Each row below holds a small network's activations on one record, seen along a few directions.
Here are examples, each followed by its value of one field, Fop.
The word none means that the record has no Fop.
The largest differences between rows may come from other fields.
Strong random noise was added to every row along 5 fixed directions; ignore it. To show where, here is one row again and again, with new noise each time:
171,-70,-112,18,261,-368,275,-188,-55,17,-171,-401,274,35,40,26,1
341,-185,484,-416,-393,211,-163,82,-142,-377,388,431,-330,-229,-22,-280,-63
429,-533,-21,-100,51,-88,304,-345,-17,-79,-11,-489,86,-106,250,-293,-38
149,-283,423,512,-453,112,441,27,-64,531,-66,259,194,-605,114,-272,105
201,48,5,46,152,-293,139,1,-73,-114,-116,-141,77,16,-3,115,-76
308,93,-272,340,389,-455,175,48,-21,-208,-347,-406,29,160,105,365,-252
-81,-145,71,-131,-6,-210,323,-337,-138,401,24,-179,585,-245,-64,-329,253

22,-44,177,9,-81,2,129,97,-10,19,84,243,-44,-253,-184,-172,-46 -> z7
283,-261,438,-128,-161,-11,674,33,93,516,-205,-621,27,154,177,46,339 -> z5
419,-167,-362,166,362,-70,-73,32,313,-654,-226,-148,-356,253,195,244,-394 -> z2
-114,-352,-84,-374,66,-15,38,-381,223,-2,157,-235,179,217,122,-211,276 -> z10
48,-239,78,49,109,-106,163,-142,282,82,-83,-5,41,70,213,107,112 -> z3
111,-303,557,-167,-56,-137,467,-260,259,2,-34,61,-85,-139,-124,-110,290 -> z11
423,-333,155,263,106,-133,402,119,53,-2,-103,-440,-205,55,197,124,-181 -> z5
61,-272,-685,511,-138,207,-85,-115,-195,136,15,-422,240,-123,347,-204,-294 -> z9
-176,-20,424,-715,-354,-9,17,-204,26,81,361,188,193,-80,-168,-313,399 -> z11
131,-3,-622,341,160,186,-460,272,-154,-475,-80,-114,-165,39,184,156,-480 -> z1
-212,115,-171,68,-109,8,-170,-24,-2,70,53,435,1,-191,-99,-139,159 -> none
-212,285,-71,-682,557,-553,303,-281,-133,206,-168,-428,557,560,-321,93,404 -> z13
173,82,229,-616,-14,-12,-373,163,102,-643,245,236,-431,213,57,124,-112 -> z3
43,86,-27,174,10,36,170,135,147,-4,-93,-78,-204,255,284,220,-68 -> z6
218,-187,212,-192,-445,408,-323,106,-277,-105,240,258,-377,-104,187,-273,-130 -> z13
54,-271,204,-253,190,-217,347,-168,239,-80,-134,-74,-192,268,101,49,161 -> z8
33,-193,84,-269,-167,317,130,-125,60,60,54,-290,140,-23,234,-182,179 -> z6
46,-358,-436,-368,241,-155,-165,-386,92,-191,64,-275,2,-18,68,-272,-135 -> z8
180,-216,-323,58,336,-259,173,-222,9,-229,-181,-229,-4,63,-22,-110,-8 -> none
-24,121,15,-319,299,-233,-32,-84,-211,-223,-86,-118,-89,111,-145,22,5 -> z13
-140,-89,431,-36,-487,390,-71,-95,122,98,240,733,-95,-357,-65,-374,129 -> z2
586,-251,146,-152,-151,219,59,63,161,-288,35,-537,-412,290,471,-1,-164 -> z6
95,326,16,227,225,-139,17,330,-43,-151,-119,252,-186,44,-249,318,-102 -> z12
-331,182,-210,145,404,-533,36,-235,-128,179,-244,103,573,-179,-455,-47,79 -> z8
267,130,55,522,181,-235,67,243,202,-428,-334,55,-494,149,12,592,-341 -> z11
-23,105,-164,17,39,-168,199,31,-55,205,-229,-351,279,276,-118,74,96 -> z10
-204,-94,292,-119,-300,153,245,-207,59,476,177,38,317,-65,-1,-221,445 -> z9
-154,195,-467,164,44,-41,-150,35,-179,353,-64,-388,320,196,89,249,-87 -> z5
-364,280,-255,764,-494,294,-307,304,143,441,62,755,151,-443,209,-25,-156 -> z2
-222,171,55,-97,-206,134,-196,118,-48,-34,219,461,-189,54,-64,17,-9 -> z7
240,-26,286,111,56,-123,-12,185,-146,-462,-67,231,-376,-66,-74,90,-340 -> z3
17,-121,222,143,113,-160,346,-222,-89,160,-110,74,214,-227,-168,-101,43 -> z4
328,100,79,-430,31,-111,-245,147,-97,-654,182,-55,-324,259,-98,29,-177 -> z7
82,278,118,464,-445,337,-267,482,-159,-130,-73,631,-353,-357,45,295,-228 -> z4
-4,-1,-346,667,75,56,-136,208,247,77,-166,171,-154,56,292,252,-140 -> z1
-20,15,604,-806,-218,252,132,5,-60,13,337,146,-174,-10,-161,-304,301 -> z12
136,-605,212,279,-475,380,228,-273,-309,215,172,267,43,-798,72,-666,-107 -> z4
-59,-135,587,152,-232,-37,317,108,-131,119,-18,273,3,-305,-250,-232,145 -> z10
-430,287,168,154,-165,-64,141,166,-34,399,147,455,418,-319,-257,-75,277 -> z9
-207,331,-203,591,111,-148,-26,353,163,257,-282,63,136,-2,170,325,-25 -> z1
55,258,-181,-72,-251,301,-376,237,-149,-35,180,149,-193,162,99,110,-84 -> z12

Which value of Fop does each new row have?
-42,256,-10,69,92,-163,-158,293,-25,-34,15,-51,-33,59,25,334,-72 -> z5
60,-88,-114,2,345,-173,11,-86,316,-441,-46,219,-87,23,-40,31,-88 -> z2
9,402,131,-151,-332,242,-130,351,6,121,26,81,-49,193,84,157,32 -> z6
154,-224,-6,185,-76,31,-277,-35,70,-256,-20,365,-259,-321,-3,-125,-155 -> z8
-411,-48,262,-331,-326,80,3,-52,132,403,298,273,368,-207,-64,-357,483 -> z10
242,-395,-256,-80,269,-173,118,-367,114,-210,57,-139,82,-8,122,-92,-21 -> z4
-140,-7,178,-345,-196,185,-324,-149,-384,137,346,-29,213,-183,-222,-257,14 -> z5
-106,-61,-192,233,53,-52,-319,-16,147,-179,15,506,-129,-287,-42,-28,-154 -> z8
-55,154,-356,-9,14,38,-257,-82,-22,-163,-48,-103,11,292,153,89,-194 -> z2
-166,245,-212,-4,470,-470,176,-353,-106,155,-272,-357,416,133,-203,191,90 -> z4
-54,122,-205,229,307,-361,-20,-49,-85,-101,-210,-132,223,-8,-339,60,-97 -> z10
24,70,409,-31,-148,138,-172,134,-126,-9,100,499,-261,-188,-146,-40,-2 -> z13
-419,741,-166,246,-97,-134,-242,378,-341,557,-114,81,413,158,-251,485,57 -> z5
-384,168,-189,-360,294,-286,-41,-379,79,-60,25,-71,401,163,-73,-152,200 -> z2
